These are the activations of a small neural network, seen along a few directions. Each row is one input.
In each table, some parts of the input vary, and every possible input appears once, in random order.
Descriptions start from the smaller parts, as in this example, which fits no table here: one of 3 separate values, together with either a single point or one of 9 places around a ring or (one of 4 places along a line, together with one of 5 places around a ring).
Shared parts are said once, and a part with two or three values counts as separate values.
(in the rows, 128 means zero)

A family of inputs:
R1: [213  53 172 155  84 131  25  18  96  60 140 106  82 128 137]
R2: [112 168 128 124 127  98 178 192 128 139 137  90 109  90  99]
R3: [113 124 103 104 142  59 171 165 145 130 168 121  75 117  93]
R4: [131 178 165 134 123 133 154 168  96 120 114 106 160  45 108]
R5: [ 93  82  83  96 145 122 152 105 162 176 145 180  96 183 143]
R6: [ 90 165  89 127 122 155 162 174 144 164 109 114 136 175 137]
R7: [114  85 124  93 148  72 168 118 145 144 168 160  73  96 102]
R8: [148 175 188 149 159 110 118 149 106  92 121 124 186  46 114]
R9: [108 175 127 137 118 194 137 152 115 147  85 127 193 129 145]
R10: [198  41 142 160  78 179  14  13 113  83 116 121 106 196 174]
R11: [125 172 151 151 153 172 101 134 127 122  93 143 221 127 151]
R12: [ 90 119  64 107 136 112 156 147 159 158 140 144 101 203 133]
The inputs of R9 and R4 match in every part but one. If R11 is changed in the same way as R9 into R4, which row does it become? -> R8
What do these inputs look like to the network? -> one of 2 separate values, together with either a single point or one of 5 places along a line

A family of inputs:
R13: [ 93 165  62  91 106 144 171 153 109 158 127 138 110 153 104]
R14: [172 159 162 149 146 112  87 125  86  61 127 142 189  77 127]
R15: [144  98  78 135 105 108  92 124 149  95 154  95  79 206 120]
R16: [161  79 150 109  73 157 120  92 105 130 159 120  78  85 119]
R17: [126 175 143 147 124 180 137 164 133 156 116  89 146 129 139]
R18: [168 162 152 149 100 131  94 145  64  65 120  90 151  95 119]
R19: [139 173 163 161 105 151 112 140 111 107  85  65 161 103 118]
R20: [107 135  97 124 107 174 169 178 134 161  96 119 143 146 149]
R21: [137 171 177 158 147 134 100 124 132 105  92 120 196  88 125]
R22: [112 170 157 145 164 164 122 148 150 155 129 140 183 118 148]
R23: [ 98 147 115 110 140  46 200 195 148 148 154  89  68  83  94]
R24: [158  67 155 106 130 142 109  72 118 132 162 162 115  66 122]
R25: [130  78 150 125 145 130 113  57 130 135 114 169 105 130 145]
R26: [140  88  96 121 155  89  88 105 168  89 156 147 118 198 131]
R27: [100 138 139 109 181  36 201 187 157 145 163 143  96  82  84]
R28: [140  97 108 147  95 124 102 102 132 137 120 101  90 192 150]
R29: [ 75 156  79  84 150 126 167 130 120 152 144 187 154 146 113]
R30: [135  88 125 132 148 106  89  83 151 136 121 152 127 183 158]
R31: [ 90 126 114 120 148 158 158 162 147 161 108 169 182 139 157]
R32: [134  88 139 137  89 148 128  76 115 133 113 123  70 143 139]
The inputs of R28 and R30 match in every part but one. If R18 is changed in the same way as R28 into R30, which row does it become? -> R14
What do these inputs look like to the network? -> one of 2 separate values, together with either a single point or one of 4 places along a line or one of 5 places along a line
Which other rows does R15 become when the choice among 2 separate values takes its other values? List them by row number. -> R26

A family of inputs:
R33: [ 90 210 128 134 132 189 175 196 104 160 104 125 189 108 139]
R34: [164 134 186 151 174  59 100 136 141  89 149 133 154  85 123]
R35: [155 105 142 166  70 143  94 104 122 122 114  56  75 170 142]
R36: [ 86 164 120 134 203 109 127 161 169 139 118 155 196 149 145]
R37: [101 156  56 106 129 129 144 160 140 146 141 132 120 197 126]
R38: [147  70 165 100 141 116 132  81 123 139 158 148  90  50 117]
R39: [129 172 144 150 103 220 123 156  95 127  76 114 208 114 145]
R40: [155 182 170 135 103 134 135 161  79 108 117  82 153  25 108]
R41: [165 173 177 158  91 188  91 126  71 101  88  94 171  75 125]
R42: [104 113 102  94 151  68 170 133 128 130 144 160  97 114  94]
R43: [132 124  74 121 100 158  89 112 129 112 117 115 141 202 135]
R44: [126 115 107 147  81 169 116 125 145 151  86  74 109 199 156]
R45: [103  95 144  88 155 107 181 119 144 173 160 175 102  78 101]
R46: [104 210 149 123 126 128 189 191 101 132 123 106 161  47  98]
R47: [114 143  81 102 128  81 162 170 136 111 162 121  86 141  85]
R48: [105 134 110 127 110  96 187 178 156 147 128  77  55 131 102]
R49: [138 131 146 158 178 145  87 127 162 107 111 158 211 166 164]
R50: [153  89 135 133 114 124  84  55 101  92 130 150 108 148 138]
R51: [150 103 132 148  87 103 135 150 130 123 137  52  50 111 117]
R52: [162 115 111 140  88 131  70  89 106  82 144  97 108 173 120]
R53: [ 88 103 115 100 150 156 167 114 155 209 140 196 137 129 144]
R54: [ 95 144  93 131 112 143 173 173 157 183 112  94  88 194 146]
R55: [124  93  98 119 121 149 106  86 126 124 111 173 142 182 160]
R56: [ 91 122  80 102 148 116 156 130 134 165 129 180 128 175 142]
R57: [174 134 179 172 169 113  58  84 134  80 114 134 170 124 139]
R58: [154  83 134 114 129  77 128 107 106  99 161 145  86 100 115]
R59: [148  77 165 121 125 162  89  34 122 128 129 158 109  95 139]
R60: [120  77 134 115 125 187 116  73 149 161 121 191 147 134 164]
R61: [160 111 107 123 103  88 114 141 112  85 172  96  82 122 100]
R62: [104 158 156 130 192  51 144 168 162 114 144 148 166 103 108]
The inputs of R59 and R38 match in every part but one. If R57 is changed in the same way as R59 into R38, which row does it become? -> R34
What do these inputs look like to the network? -> one of 5 places around a ring, together with either one of 2 separate values or one of 4 places along a line
Start at R40 and move only the place on the ring of 5, one step at a time. The first step leads to R41. Which rows follow, in order? -> R39, R33, R46
Start at R45 and move only the place on the line of 4, one step at a time. The first step leads to R42. Which rows follow, in order? -> R47, R48
List by row number the other rows that have the place on the ring of 5 in common with R55. -> R39, R43, R44, R49, R60

A family of inputs:
R63: [ 91 192 104 116 130 102 203 228 136 152 140  85 113 101  92]
R64: [111 148  95 122 115 171 134 148 132 153 102 125 165 155 139]
R65: [ 87 177 132 105 167  72 208 199 131 151 140 138 135  59  92]
R66: [169 119 140 149  86 139  80  97 101  83 118  86 113 131 123]
R67: [146  81 114 126  90 124 115  91 123 128 139 106  54 159 129]
R68: [108  97 105 110 163 110 134 110 160 142 139 176 123 164 136]
R69: [146 146 179 152 150 149  98 113 114 113 115 139 177  94 147]
R70: [147  61 136 114 126 100 112  80 139 120 158 147  83 121 124]
R71: [104 114  85 124 122 131 135 127 144 150 130 137 103 205 150]
R72: [106 144 126 114 153 150 135 124 140 151 119 167 177 121 129]
R73: [171 107 170 144 129 123  85  90  96  82 144 140 127 101 136]
R74: [149 151 150 159 106 166  96 130 119 112  91  90 167 126 139]
The inputs of R66 and R73 match in every part but one. If R67 is changed in the same way as R66 into R73, which row does it become? -> R70
What do these inputs look like to the network? -> one of 2 separate values, together with either a single point or one of 5 places around a ring
